[[3 6 1 5 2]
 [2 5 3 4 1]
 [9 2 1 7 5]] 7

[[60 15 64 69 41]
 [48 89 53 44 80]
 [60 15 64 69 41]] 69

[[ 88 101 190 101]
 [ 50  70 108  73]
 [195 196 188 198]] 188

[[0 4 3 1 5 8 2]
 [3 8 7 5 8 6 1]
 [1 1 8 7 6 2 8]] 2

[[ 605 -216  -85 -639 -515]
 [-969   57 -163 -304 -185]
 [-173 -249  359 -208 -105]] -208

[[-25   4  -7 -29   5 -19 -25]
 [ -3   6  28   6  10  -3  13]
 [ -2  -3   2  19  11 -17  12]] -17

[[132  84 129 167 143 108]
 [244  79 188 120  57 146]
 [123 183 170 184 178  48]] 178
---
[[240  79 157  50  99  50  73]
 [ 66 225 199 169 156 203 148]] → 79

[[-350   -3  227  850 -204   -4 -487]
 [ -97 -290  218 -143 -159 -150  -39]
 [-634  -96 -499  491   83  189 -138]] → -290

[[8044 5902 8634 3400]
 [8081 5833 8994 3179]
 [8063 5874 8744 3328]] → 5833

[[8033 5412 8028 9526 8313 9680 9985]
 [8284 8870 8301 6215 1618 7562 7247]
 [8121 6192 5225 6401 8135 6403 4836]] → 8870

[[549 510 607 563 641 451]
 [943 904 118 386 614 751]
 [814 162 839 611 273 858]] → 904

[[822 430 352 431 295]
 [979 249 441 488 348]
 [194 268 333 268 298]] → 249

[[33 11 17 63 56 45]
 [35 88 61 93 58  8]
 [42 38 34 69 52 52]] → 88
---
[[ 37 -23  -3  22  -3  33  27 -36 -15  37 -20  11  -7  39]
 [ 37 -27  28 -24 -17   7  11 -19 -13   1  -6   5  -5   2]
 [ -2  17 -30   9  -3  16   1 -17   9  28 -17  19  15  33]
 [  6   2  -7  12  -3  13   5  -8  -2  15 -12   9   6  16]
 [ 31 -16  10  -8 -20  25   3 -18  -9  10  -8  11   2  16]] yields 10

[[ 14  -2  -3  21  -2 -12  -9  12]
 [ -1 -12   6  26 -24  14 -12   6]
 [  2  -6   4   2 -15  -2  10   0]
 [ -9  -7   1 -10  -4   0 -13   5]
 [ -1 -14  11  -5   6   7 -10   1]
 [ 16 -22   4  -8   4  -9  36 -12]
 [  3  12  -4  -8   1   4  30   9]] yields -4

[[  0  -1 -10  -3  11 -13  -5  22   9  11 -19   2]
 [ -8   0  25  -4  -2   1   2  -1  -7   2   7  -6]
 [ -8  -6  -5   2  -1  -6 -16  13 -18   9  -3   9]
 [ 12  -3  -2   2  -2  -9  -7  12  -4   3 -13  16]
 [  8   2   7 -33  -3   7  -5  -5  17  -7   1   1]
 [  9  -3  29  -9 -27   7 -14  -9 -28  -1  21  28]
 [-10  -3   5  -2  10 -10  11  13  -2  -4  -5  -9]
 [-14   0  11 -22  -1   8 -14  -3  -1   5   9  -9]
 [  3  -1 -30  -1   7  -9  24   9  11 -20  -2   3]] yields -30

[[  0  21   3  11  -4 -15 -13   8  -4  -3 -13  -1  21 -14 -14]
 [  7   7  11 -23  17  16  -6  -5   8  -2  -7  -8  25  25  -6]
 [  4  11 -11  -3   5  12 -11  10   2  -2  19   2 -28  21  26]
 [ -9  25  -5  -4   7 -17 -20   9   3  -6   7  -2 -10 -14  11]
 [  1 -23  -8  16  -5   8  16  -8  -2   4 -12   4  14   6 -12]
 [-11 -31  18   7   8  24  24 -13  12  12  -6  -4  -9  26   6]
 [ 20   6 -21  10 -29  17   5  -7  -9   2  -6  16   5   1   0]
 [  1   4  -4  20   9  -8 -14  -6  -2  -1 -27   2  27  -5 -12]
 [  5  10  -9  25  13  -7 -12   8   9  -2 -19  -5  13   0 -11]] yields -9

[[  1 -13  18  24  -1  27  15 -22   4]
 [  0  32 -23  37  -5  31  17 -30   5]
 [ 17  -3  10  -6   0   0  19  15   6]
 [ 12  29 -17  -8  -4 -11   2  25   1]
 [ -1   7   0  26  -2  25  13 -21   4]
 [  6   7   1  11  -2  11  11  -4   3]] yields 1

[[ 13  -1 -12   8  10  12   7   3   1  -2   3  -1   0  -1]
 [  9  -7  -7  -1   9   7  -1 -23   3  -5   1  -9   9 -16]
 [-10   1  16  21  -7  -5  -8 -16  -4  -1 -13   8  -5   7]
 [  7  -5  -2   5   1   3   0 -28   4   2   2  -6   3   0]
 [ -3   5  10 -23   2   8  -1   7  -3   6  -4   7 -10  -2]
 [-17  -3  17   4 -17 -10  -5  -8  -5  -8  -2  -6   4   2]] yields 17

[[  5   9  12  -1 -10  -5  19 -11  -5  -6  18  -3   4   0]
 [ 13  10   5   9 -10   4  15   2  11  20   9  -3  -5  12]
 [ -4   0   9 -14   7   3   1   6   3  17   1   7   0   5]
 [-13   1   3  -6   4  -2   2 -11   5   9 -32 -16   1   0]
 [ 27  -8  -4  18   5   1 -17   8  -1  -7  36   5  -5  -2]
 [ 10   2   0  -2  -7   1   1   1  -2 -16  17   6  -1  -9]
 [-29  -4  -7  13   3  -1 -10  -3   5  22 -28  -2  -1   5]] yields -7

[[ 30 -27 -21   1  16   9 -29]
 [-27 -10  21  24  24  12 -27]
 [ -1  -6   3 -10  30  13  -5]
 [ 18  26   3  18  19  11 -26]
 [  8 -30   8  -5 -30 -17 -19]] yields 8
---
[[-21  33   2   7 -23 -13   4]
 [-11  38   6   2 -14  -9  -2]
 [  2  23 -11  -7  22  11   0]] -11

[[ -7 -36 -10  -2]
 [ -1   4  -2   3]
 [ -4   1   5  -1]] 5

[[ -2 -19 -23  13]
 [-15  -7   2 -19]
 [-25  -3 -29  -5]] -29

[[-32 -29 -20  25 -32]
 [ 16 -28   8 -30 -33]
 [ 11   9 -23 -23  26]] -23

[[ -5  -5  10   2   4   8   6]
 [-31   1   5  -3  11  15  15]
 [ -7 -10   6   2   7   6   8]] 6

[[-31   5  31   0   4  -9  10]
 [-27   9  34  -1  22  -4  -4]
 [ 16  31 -37   2  12   1  -3]] -37
---
[[-10 -29 -25  23 -14]
 [ -3 -11 -40 -24  -4]] gives -14

[[-13  10 -12  27 -21 -17]
 [-25  12 -19 -29  18  10]
 [-32  -4   0  28 -14 -13]] gives 10

[[ 33 -25   2   7]
 [-15  22 -11 -22]
 [ -9 -27 -14  11]] gives -22

[[ -5  20  28  12 -17]
 [ -4  15  18   1  33]
 [ -4  -8  12   2 -24]] gives 33

[[-12  -7   5 -13 -24  -2]
 [ -5   5  29   8   0  -2]
 [ 11  23   0  10   5   3]] gives -2

[[ 23  -3 -28  23]
 [-24 -31   0 -14]] gives 23

[[  0 -20  18  16  21   5   7]
 [ 19   5  22   5   1  21  13]
 [-25  17   0 -19   0  -3  31]] gives 13

[[-21  -2   5  26  37 -10  23]
 [  3   7  -1 -27 -37   3 -24]
 [ 10   1   2 -22 -28   9 -24]] gives -24

[[-18 -23   6   7   1 -36]
 [-12 -40  -3  15 -21 -13]] gives -36

[[ 0  0  1  0]
 [12  1 17 31]
 [ 0  0 -1  0]] gives 31
---
-137.61   -66.82   119.86  -153.29    76.18    16.82 ==> -66.82

  4.34   -6.08   -3.82   -9.93    6.54
 -3.69  -17.07   12.80   16.89   -1.08
 -0.23  -17.64   13.91   19.83    2.31
==> -9.93

 -72.57   110.98     5.95   -67.52
  20.77  -186.31   -66.11  -129.77
==> -72.57

-13.734   -0.853   11.090    6.679 ==> 6.679

-1.17   1.61  -0.13  -0.50 ==> -0.13

  8.2  -11.9   -8.0   14.3   18.4
  8.2  -12.1   -8.0   14.3  -19.6
==> -11.9

 125.56  -106.64    33.60   -51.08   -54.42 ==> -51.08

 17.7   -5.9   -4.7  -15.8 ==> -4.7
---
111  126  196  168   60   43  236
184   29    1  218  175  187  202
137  141  106  171   83  218   53
gives 236, 1

-25  -26  -45   48 gives 48, -45

 17  219   73  241 gives 241, 17

5889  7233  6606  5306  4573  5354  3877
5529  4900  4999  5372  5372  4714  5180
5685  8830  7866  6121  3132  5372  4191
gives 8830, 3132

0  2  2  1  1  3  5
3  4  6  5  1  6  7
gives 7, 0

648  509  590  439  469  513
877  625  616  408  757  145
752  545  466  723  585  547
gives 877, 145

3  7  1  8  3
3  6  3  5  4
5  5  6  6  6
gives 8, 1
---
[-0.078, 0.051, -0.058, -0.146, 0.134] ⇒ -0.078
[0.053, 0.017, 0.160, -0.133, 0.046, 0.176] ⇒ 0.053
[12.5, 9.5, 7.7, 16.0, -2.6, 14.3, -13.2] ⇒ 12.5
[-1.1, -1.5, 1.4, -0.7] ⇒ -1.1
[119.274, -138.068, -90.000, 49.237, 65.011] ⇒ 119.274
[-0.125, 0.189, -0.048, -0.117, -0.058, -0.067] ⇒ -0.125
[-131.16, 13.88, -111.90, -193.35, 139.47, 96.59] ⇒ -131.16
[8.90, -11.11, 9.63, 18.48, 13.71, 8.04] ⇒ 8.90
[1.457, 0.627, -1.636, -0.990, 0.081] ⇒ 1.457
[-97.03, -17.54, 108.63, -105.27, 115.25] ⇒ -97.03
---
[[ 27 -10   3  -3  -7  -6]
 [ 12  34  -3 -39 -12  30]
 [ -7 -10   3 -10  33  -9]] -> -7

[ 25   1 -14  29 -30  14  -2] -> -30

[ 15  -2 -29   2  13] -> 13

[ -7  29  -9   4  -2   1 -14] -> -2

[-35 -37  20   8  -8 -12] -> -8

[-35  17  22 -37  28] -> 28
---
[788 267 298 446  52 383] Answer: 446

[[507 419 746 609 495 618]
 [906 169 805 587 130 711]
 [594 776 576 651 636 608]] Answer: 651

[ 217 -707 -186  578 -772 -270] Answer: 578

[836  95  66 488 811] Answer: 66

[50 47 99 89 41 20] Answer: 89

[[7 7 2 7]
 [5 4 3 6]] Answer: 4
---
[[ 30  -5 -14  12]
 [ -2  31   7  12]] Answer: 7

[-27 -31  32  10] Answer: 32

[ 11  17 -37  20] Answer: -37

[29 31 30 32] Answer: 30

[-4 29 16 24] Answer: 16

[-36  24  23  39] Answer: 23
